These are the activations of a small neural network, seen along a few directions. Each row is one input.
Each table varies a few parts of the input and shows all the possible inputs, shuffled.
Descriptions start from the smaller parts, as in this example, which fits no table here: values(2) and (point or line(11) or (line(6) and ring(8))).
Shared parts are said once, and a part with two or three values counts as separate values.

Other details of the inputs vary at random and push rows far along three fixed directions, the same in every table; ignore that.

Table:
x1: [ 37  40 -37  32   1 -53   4  -6  -3  19   0 -33  60  39 -12]
x2: [-17 -21 -10   9 -13   8  -4   6   4  -6 -32  18   3  16 -16]
x3: [ 62  57   4 -21   7   8   7 -35 -17   6  51 -58 -22 -23  56]
x4: [-46 -36  24   7  26   0  -3  27  21 -21   5  46   2 -12 -23]
x5: [-45 -23  12  25  64 -52 -27  24  68  24  -1  39  36 -34 -20]
x6: [ 23  23   0  -2  -5   1   9  -5 -22 -12  25 -14   2  11  11]
x7: [-33 -39  22 -15  16   6   9  17  17 -28   4  23  10  -1 -21]
x8: [ 43  37  24 -29  -4  64  11 -15 -34 -18  59 -28 -58 -30  58]
x9: [-50 -35  20  18  67 -50 -27  25  85  17 -10  41  43 -34 -24]
x10: [ 58  58 -63  56 -23 -38  -4 -30 -39  26 -40 -51  34  49   4]
x11: [  3  -8 -23  12 -35  15   8   1 -20 -14 -35   2   6  39 -19]
x12: [ 31  33 -30  31  13 -34 -21 -24  15  34 -31 -28  22   2  17]
x13: [  5  12  -7   6   5   9 -17 -11  -2  19  -1  -1 -24 -20  26]
x14: [ 20  20 -42  31   5 -52 -10 -21   5  27 -44 -30  44  24  -6]
x15: [ -7  -9  21   1  20   8   0   5  15 -21   7  10   1 -11   1]
x16: [ 22  32  -9  14  42 -60 -12 -17  34  30  15 -28  35 -18  13]
x17: [-63 -49   9   4  16   1 -22  25  32   7 -18  59 -12 -23 -20]
x18: [ 25  32  13 -38  24  13 -23 -33  21  43  45 -27 -56 -74  77]
x19: [-10  -7 -35  40   6 -45 -16   2  27  22 -54   7  47  26 -29]
x20: [ 45  35   6 -46 -31  61   9 -36 -41   0  44 -40 -76 -28  69]
x21: [-35 -27  17   4  19   4   0  26  19 -15  10  36   4  -8 -20]
x22: [-38 -45   1 -13 -57  46  21  18 -50 -47 -15  44 -29  42 -31]
x23: [-43 -36  13   9   3 -14   7  26   0 -33  -4  44  20  21 -41]
x24: [  3  -2  24 -24 -20  43  20   4 -40 -43  36   9 -33   5  11]
x25: [ 24  16 -51  46 -27 -60  27  -3 -28 -17 -35 -30  79  86 -58]
x26: [-10 -15 -42  41 -46  -6  12   9 -42 -20 -54  13  26  70 -49]
x27: [ 46  54  -8  -3  41 -41 -13 -26  33  44  41 -50  17 -36  43]
x28: [-27 -45  21 -10 -39  57  36  26 -37 -79  -7  32 -10  45 -41]
x29: [  5   9 -10   1 -11  -1  -8 -11 -16   9  -2   2 -15   2  16]
x30: [ 47  49   7 -18  65 -25 -23 -27  54  53  48 -53   7 -64  65]
x31: [ -8 -34 -23  -4 -81  48  42   5 -79 -66 -45   5  -6  85 -45]
x32: [13 17  2 -3  7 -8  2  1 -1  1 28 -6  8 -1 10]
x33: [ 15  10   6 -22 -36  49   7 -16 -53 -20  16  -1 -57   2  33]
x34: [-13   0  17 -24  23   8 -27  -8  24  31  27  16 -41 -56  44]
x35: [ 66  67  41   9 -28 -30  12  41   3  97  -7 -63  41 -12 -56]
x36: [-62 -66  31 -35 -14  50   6  17  -7 -42 -12  52 -44 -10 -13]
x37: [ 27  25 -23   7 -18  17  -6 -14 -23  15  -2 -19 -19   3  23]
x38: [ 12   3 -16 -11 -16  12   3 -13 -11   5 -11 -18  -6   8  11]
x39: [-36 -38   3   1 -37  46   9  14 -41 -41 -22  40 -35  23 -21]
x40: [-52 -38  -2   4  49 -50 -33  11  74  41 -27  32  28 -35 -13]
x41: [-63 -47  19 -10  21  -7 -24  19  34  10  -4  61 -18 -31  -7]
x42: [ 21  22  60 -20 -45  18   8  44  -1  90 -15 -15 -18 -43 -48]
x43: [ 35  12 -17  -3 -69  63  27 -16 -75 -46 -21 -21 -32  52   5]
x44: [  6   4 -42  38 -12 -62  19   6  -1  -4 -28 -15  79  67 -58]
x45: [ -4   5 -18  11  40 -50 -29 -13  48  48 -22 -10  26 -26  13]
x46: [-14 -20 -37  27 -49 -21  20   0 -41 -27 -52   7  27  71 -51]
x47: [ 24  21 -17  30 -16  -2  17  -2 -38 -26  -7 -16  20  42 -14]
x48: [-51 -35  21  19  68 -51 -27  23  84  15 -11  41  42 -34 -24]
x49: [ -6  -2  25 -27  24   4   1  -2  20  -3  41   1 -17 -35  19]
x50: [ 74  67 -20   2 -19   3  15 -27 -45   0  34 -59   3  21  37]
x51: [ 15   7 -22  17 -23   7   1 -11 -20  -8 -33  -9   2  28  -3]
x52: [-55 -53  41 -23   1  52  12  37   1 -47  24  58 -33 -14 -20]
x53: [-15  -6  -1  -9   5  -2 -17   0  14  23   7  18 -16 -20  15]
x54: [ 31  15 -16  18 -21   6  21  -1 -22 -26  -9 -24  28  45 -16]
x55: [ 44  46 -44  15  -1 -44 -10 -32   6  50  -6 -49  21   4  24]
x56: [ 33  27  11 -44 -26  56   7 -33 -38  -4  38 -30 -75 -31  63]
x57: [-14 -23  50 -48  16  54  10   0  -3 -40  41  11 -49 -38  28]
x58: [-13 -12  -4  10  37 -43  -5   8  42  10  -6  -1  49   0 -20]
x59: [-44 -45  27 -12  32  -6   0  19  31 -23   1  32  13 -13 -22]
x60: [-13 -23  48 -50  14  57  11   3  -1 -37  43  10 -48 -38  27]
x61: [ -6   0  -2 -11   3  -6 -10 -14   7  15   2   0 -21 -22  19]
x62: [-18 -14  38 -22  43  17 -13  12  51   2  33  18 -15 -52  21]
Each input here is: values(2) and (point or (ring(5) and line(6))).
The inputs of x54 and x2 match in every part but the values(2) part. If x16 is changed in the same way as x54 into x2, which row does it become?
> x46
Change only the line(6) part in x31. List by row number the other rows that result.
> x14, x36, x38, x40, x45
Change only the line(6) part in x29. List by row number the other rows that result.
> x22, x33, x34, x41, x53

Table:
x63: [  7   9 -23  15 -33   3   3  -3 -41  -4  -5   6  -2  36  -5]
x64: [ -1  -6  28 -11  43  11 -12   9  41  14  16  -4   0 -44  11]
x65: [-13 -13  -1   2 -13 -21  16  17  -2   0   1   4  22  19 -39]
x66: [ 48  38 -35  27  -4 -60   7 -11  16  33 -23 -56  72  38 -21]
x67: [-15  -3 -12  29  -6  -6  -8   4  -6  -9 -29  19  -1  14 -10]
x68: [ -3  -6  39 -39  26  55 -19 -12  14   9  18   1 -63 -70  55]
x69: [-21  -5  15 -10  36 -36 -11  13  51  40  28   7  13 -42  -5]
x70: [-32 -28  23 -44  -9  35  -2   7  -6   1  24  26 -63 -37  15]
x71: [-19 -29   1  22 -48  38  35  30 -51 -75 -20  33   9  70 -62]
x72: [  7   2  12 -27  12  46 -14 -10  13  11  10 -10 -42 -42  45]
x73: [  2  -7   1  -9 -12  43   2  -5 -14 -11 -14  -6 -23  -2  13]
x74: [ -8  -1  37 -33  -8  52   9  14 -21 -22  55  23 -46 -19  21]
x75: [ -8   7   9  -7  22  -6 -29  -3  12  29  22  19 -27 -41  35]
x76: [ 38  27 -27   6 -21 -21   2 -25  -8  25 -30 -42  16  19   7]
x77: [-14  -8  -2 -12 -24   3   7  -5 -24   3  -7   7 -21   1  -8]
x78: [-44 -68  13  12 -47  36  43  44 -47 -83 -52  39  25  78 -94]
x79: [ 36  41 -28  29  13 -10 -21 -21   9  30   0 -22  -2  -8  36]
x80: [ 17  26  -8  17   2 -25   0   8  -9   9  15  -4  24  16  -5]
x81: [ 31  12  21 -25 -30  26  26  -6 -29 -21   5 -31 -11  15   1]
x82: [-63 -48 -41   8  71 -66 -34 -27  64 -29  -8  32  31   2  22]
x83: [ 48  27   1  -1 -22  37  27  -8 -38 -22  -1 -43   2  26   3]
x84: [  1 -12 -11 -11 -19   0   3  -6  10  10 -24  -4   4   7  -4]
x85: [-49 -29  29  19  55 -27 -24  29  63   6   4  51  18 -40 -22]
x86: [-37 -25   4  10   8 -51   2  25  24  13  -9  19  40   6 -51]
x87: [ 63  51 -36  22  -7  -6  -6 -34 -17  28 -25 -63  18  14  29]
x88: [-11  -2  26 -51   5  39  -9  -9  12  24  47   7 -72 -67  50]
x89: [ 31  17 -56  13  33 -40  16 -52  -6 -47  21 -37  46  37  39]
x90: [ 57  51 -23   7 -35  13   3 -27 -62   5  12 -33 -22  19  36]
x91: [ 26  35 -44  32  -3 -41 -18 -12  -8  39  -6 -17  27  21   7]
x92: [-34 -23  25  18  37 -16 -12  27  36  -9  -2  42  10 -22 -23]
x93: [  8   3  25 -28  13   0   1   1  30  13  16 -15   1 -27   9]
x94: [ 25  36 -16  37  39 -43 -20  -1  41  30   6 -14  42 -10   3]
x95: [ 37  32   7  -5  10 -24   3 -16  18  28   5 -45  22  -8  12]
x96: [-56 -35  13  19  34  -8 -30  16  48   9 -12  57  -9 -31  -5]
x97: [  1 -20  14 -12 -20  51  25  19 -20 -40  -2   1  -5  22 -21]
x98: [ 22  23  12 -10 -24  27  15   5 -47 -21  34  -7 -20  12  13]
x99: [-20 -18  27  -9 -29  34  24  25 -48 -46  17  33 -20  25 -22]
x100: [-50 -34 -11  10   8 -44 -11  14  25  25 -28  34  17  -1 -38]
x101: [ -5   2 -10  26  -5   5  -9  -3  -5  -4 -18  14  -7   7   1]
x102: [-18 -22 -28  19  -3 -50  -9   3  29  24 -57   6  51  26 -43]
x103: [-12 -14  23 -21 -26  17  26  13 -32 -24  15   5 -19   8 -23]
x104: [ 30  18  10 -34 -18  30  -1 -28 -16   8   2 -31 -36 -24  37]
The inputs of x81 and x104 match in every part but one. If x71 is changed in the same way as x81 into x104, which row does it become?
> x96
The inputs of x80 and x63 match in every part but one. If x99 is changed in the same way as x80 into x63, which row does it become?
> x90
What is each input in this table made of?
> values(2) and (point or (line(4) and ring(5)))
Start at x79 and move only the ring(5) part, one step at a time. The first step leads to x91. Which rows follow, in order?
> x88, x84, x72
Change only the ring(5) part in x94. List by row number the other rows that result.
> x66, x69, x74, x97
Change only the line(4) part in x69. List by row number the other rows that result.
> x65, x86, x103
